These are the activations of a small network on made-up records, seen along a few directions, one row for each record.
After each row come some of the record's fields: D, W, B, E, H.
A field that a record lacks is written missing.
Other fields move the rows too, some of them a lot.
In the rows, zero is written as 500.
Strong random noise was added to every row along 6 fixed directions; ignore it. To show where, here is one row again and again, with new noise each time:
[565 374 607 447 415 576 495 634 516 446 338 505 435 660 398 390 577 551
 577 659 604 646 421 603]
[391 348 539 286 754 420 501 396 504 496 481 569 607 325 595 454 399 314
 632 624 392 316 597 594]
[389 404 529 355 586 461 543 502 473 477 432 515 501 490 462 373 479 481
 599 560 463 460 440 456]
[411 502 525 559 550 446 573 505 541 440 419 548 437 543 472 491 551 530
 492 438 454 513 392 464]
[301 248 684 486 449 439 701 293 359 456 441 603 290 619 309 661 614 479
 605 424 746 689 591 489]
[521 518 429 643 587 426 506 476 552 435 631 681 753 320 631 897 744 567
 347 482 340 465 716 720]
[618 531 572 765 315 580 524 638 596 379 350 593 414 725 410 627 765 669
 394 496 578 764 385 642]
[178 411 551 509 426 447 718 249 329 426 448 655 374 598 288 547 670 569
 582 327 578 670 403 267]

[531 542 531 596 407 639 433 423 562 444 301 638 451 625 486 391 571 427
 578 586 496 630 305 532] : {D: d2, W: w3, B: b2, E: missing, H: h1}
[607 324 616 308 603 520 439 697 546 526 430 405 489 533 507 331 367 446
 593 716 584 455 529 656] : {D: d1, W: w1, B: b1, E: missing, H: missing}
[497 413 505 374 435 576 450 475 443 539 402 485 458 528 496 359 471 392
 682 698 548 499 480 477] : {D: d2, W: w3, B: b1, E: missing, H: h1}
[399 452 519 377 446 610 508 253 363 436 520 716 708 451 413 541 611 491
 567 552 487 646 561 559] : {D: d1, W: w1, B: b1, E: e2, H: h2}
[564 490 545 519 462 588 462 517 524 462 470 573 569 560 465 483 550 535
 476 552 544 605 470 591] : {D: d1, W: w2, B: b1, E: missing, H: missing}
[476 408 500 324 504 534 468 420 403 531 549 516 582 440 506 455 454 420
 613 603 532 458 603 492] : {D: d2, W: w1, B: b1, E: missing, H: missing}
[401 455 599 586 609 316 656 615 563 502 468 374 215 593 440 513 411 565
 424 286 570 459 406 404] : {D: d1, W: w3, B: b2, E: missing, H: h2}
[451 373 554 173 572 610 443 488 442 539 422 484 580 510 388 147 339 424
 673 666 538 505 409 460] : {D: d1, W: w1, B: b1, E: e2, H: h2}
[701 475 517 523 608 528 378 730 677 466 423 522 624 461 641 512 545 482
 460 721 400 442 541 789] : {D: d1, W: w3, B: b1, E: missing, H: h2}
[554 562 611 813 566 407 541 335 653 443 463 556 277 512 661 773 462 302
 415 321 525 442 560 654] : {D: d2, W: w1, B: b2, E: missing, H: missing}
[531 513 457 323 577 558 412 752 531 573 464 370 585 530 454 138 356 576
 545 624 472 440 307 378] : {D: d1, W: w2, B: b1, E: missing, H: missing}
[331 715 453 823 527 404 614 326 584 493 460 535 277 540 522 601 473 466
 389 152 435 452 323 246] : {D: d2, W: w3, B: b1, E: missing, H: h1}
[481 565 354 399 375 548 449 525 419 524 492 457 565 466 516 352 547 533
 587 603 381 434 442 328] : {D: d2, W: w3, B: b1, E: missing, H: h1}
[451 516 586 529 459 471 560 304 472 506 470 456 287 537 476 516 322 392
 506 348 600 519 512 453] : {D: d2, W: w3, B: b1, E: e1, H: h1}
[592 640 447 559 478 508 457 688 596 432 489 464 585 512 520 446 530 665
 350 460 341 501 361 557] : {D: d2, W: w3, B: b2, E: e1, H: h2}
[574 521 499 605 371 480 506 595 511 543 485 379 335 576 518 579 517 519
 480 495 573 492 533 460] : {D: d2, W: w3, B: b1, E: missing, H: h1}
[476 465 453 435 208 568 540 510 298 504 560 466 487 615 340 500 669 671
 563 537 639 665 515 323] : {D: d2, W: w2, B: b1, E: missing, H: missing}
[610 450 549 302 584 495 449 615 533 499 536 404 569 439 533 413 350 497
 492 594 486 428 584 656] : {D: d1, W: w1, B: b1, E: e2, H: h2}
[456 572 413 479 577 561 431 337 496 573 567 594 663 366 550 537 448 382
 502 503 442 456 578 472] : {D: d2, W: w3, B: b1, E: e2, H: h1}
[580 411 594 534 635 449 497 691 642 498 411 445 410 548 533 493 454 476
 484 562 538 457 487 650] : {D: d1, W: w3, B: b1, E: missing, H: h2}
[357 393 542 458 658 382 598 548 494 565 552 465 438 478 436 510 426 543
 471 388 554 448 511 409] : {D: d1, W: w3, B: b1, E: missing, H: h2}
[375 560 503 670 594 373 620 525 559 481 467 518 377 531 491 577 546 558
 416 315 457 485 401 391] : {D: d1, W: w3, B: b1, E: missing, H: h2}
[477 593 404 557 447 473 534 563 476 447 563 529 599 490 490 546 645 656
 425 442 392 509 457 418] : {D: d1, W: w1, B: b1, E: missing, H: missing}
[596 320 637 343 621 449 476 537 545 463 453 452 466 461 589 464 373 354
 607 671 535 394 620 733] : {D: d1, W: w2, B: b2, E: missing, H: missing}
[605 547 500 737 454 514 500 678 609 447 472 573 538 579 496 693 723 666
 337 479 499 629 487 637] : {D: d1, W: w3, B: b1, E: missing, H: h2}
[444 444 620 518 605 513 521 465 595 466 275 536 325 603 474 324 414 357
 588 531 542 526 333 506] : {D: d1, W: w3, B: b1, E: missing, H: h2}
[360 411 407 334 514 477 542 536 341 526 620 580 747 397 413 542 688 672
 534 557 446 530 574 407] : {D: d1, W: w3, B: b1, E: missing, H: h2}
[581 595 547 548 625 501 430 377 641 510 409 449 382 480 628 394 228 223
 526 474 481 368 458 574] : {D: d2, W: w1, B: b1, E: e1, H: h1}
[487 516 512 668 654 332 576 555 604 454 550 494 421 435 596 696 520 513
 390 359 436 402 536 576] : {D: d1, W: w2, B: b2, E: missing, H: missing}
[528 624 535 678 445 526 518 516 604 376 344 543 382 638 502 414 554 523
 474 450 437 567 254 497] : {D: d1, W: w2, B: b2, E: missing, H: missing}
[497 514 495 656 502 334 601 615 511 553 611 338 267 523 522 698 483 565
 401 303 596 426 584 397] : {D: d2, W: w1, B: b2, E: missing, H: missing}
[513 567 343 499 347 599 420 581 439 568 484 498 577 526 475 416 647 572
 565 616 463 527 421 338] : {D: d2, W: w3, B: b1, E: missing, H: h1}
[479 318 580 336 620 460 495 431 478 504 495 522 496 425 560 460 431 334
 628 628 515 401 604 608] : {D: d1, W: w1, B: b2, E: missing, H: missing}
[381 122 678 203 602 506 539 366 385 505 399 591 462 483 409 414 483 330
 764 728 660 544 625 621] : {D: d1, W: w3, B: b2, E: missing, H: h2}
[627 587 458 482 411 565 424 750 569 452 421 421 534 583 471 305 525 656
 455 579 410 540 307 530] : {D: d1, W: w3, B: b2, E: e2, H: h1}

Which values does each new row have?
[348 512 344 451 401 413 586 529 330 586 634 409 490 449 441 558 587 649
 512 423 480 448 540 205] : {D: d2, W: w3, B: b1, E: missing, H: h1}
[454 433 459 416 526 570 457 398 423 488 528 671 745 403 504 551 656 478
 567 651 453 541 588 559] : {D: d1, W: w2, B: b1, E: missing, H: missing}
[516 466 506 394 377 495 529 506 393 536 553 358 429 515 428 485 428 552
 520 495 594 517 567 461] : {D: d2, W: w3, B: b1, E: e1, H: h1}
[424 606 463 531 376 617 475 366 477 464 338 571 413 618 475 271 516 405
 635 534 460 546 253 299] : {D: d2, W: w1, B: b1, E: missing, H: missing}
[403 534 551 450 447 613 493 312 482 390 340 656 499 597 436 247 479 439
 609 509 449 595 248 418] : {D: d1, W: w2, B: b2, E: missing, H: missing}
[619 525 536 567 631 532 409 438 645 473 431 582 579 413 645 560 441 330
 477 575 418 445 551 754] : {D: d1, W: w3, B: b1, E: e1, H: h1}
[665 615 472 562 388 682 331 457 581 474 374 585 593 518 614 410 509 392
 533 672 408 522 432 621] : {D: d2, W: w3, B: b1, E: missing, H: h1}
[297 382 529 370 440 605 551 293 348 440 396 725 603 550 339 397 674 504
 674 588 516 669 403 404] : {D: d1, W: w3, B: b1, E: missing, H: h2}
[586 642 403 774 504 452 480 647 591 599 610 457 519 479 562 736 569 621
 282 350 493 493 543 483] : {D: d2, W: w3, B: b1, E: missing, H: h1}
[402 404 578 512 570 450 590 446 455 552 560 513 447 515 425 584 469 510
 476 396 636 547 554 460] : {D: d1, W: w2, B: b1, E: missing, H: missing}
[428 557 362 448 434 444 516 607 414 613 570 346 450 480 485 426 486 590
 527 475 477 406 457 220] : {D: d2, W: w3, B: b1, E: missing, H: h1}
[422 528 413 359 502 538 455 381 426 481 504 565 639 417 547 356 511 425
 627 609 370 410 446 391] : {D: d2, W: w2, B: b1, E: missing, H: missing}
[333 466 367 392 461 376 624 588 303 505 728 498 694 392 395 649 713 830
 417 386 421 518 582 319] : {D: d1, W: w3, B: b2, E: missing, H: h2}
[197 531 435 573 413 535 629 274 362 416 445 771 573 557 333 513 809 623
 542 386 432 688 306 253] : {D: d1, W: w3, B: b1, E: missing, H: h2}
[501 552 469 627 646 430 503 652 625 507 477 504 523 471 560 546 542 544
 395 461 411 441 444 527] : {D: d1, W: w3, B: b1, E: missing, H: h2}
[384 581 409 497 656 424 526 508 539 450 522 581 642 386 559 474 561 558
 465 434 265 384 383 437] : {D: d1, W: w3, B: b2, E: missing, H: h2}
[550 544 450 488 371 679 415 353 444 459 510 678 715 487 456 515 646 486
 535 611 480 640 540 592] : {D: d2, W: w1, B: b1, E: e2, H: h1}
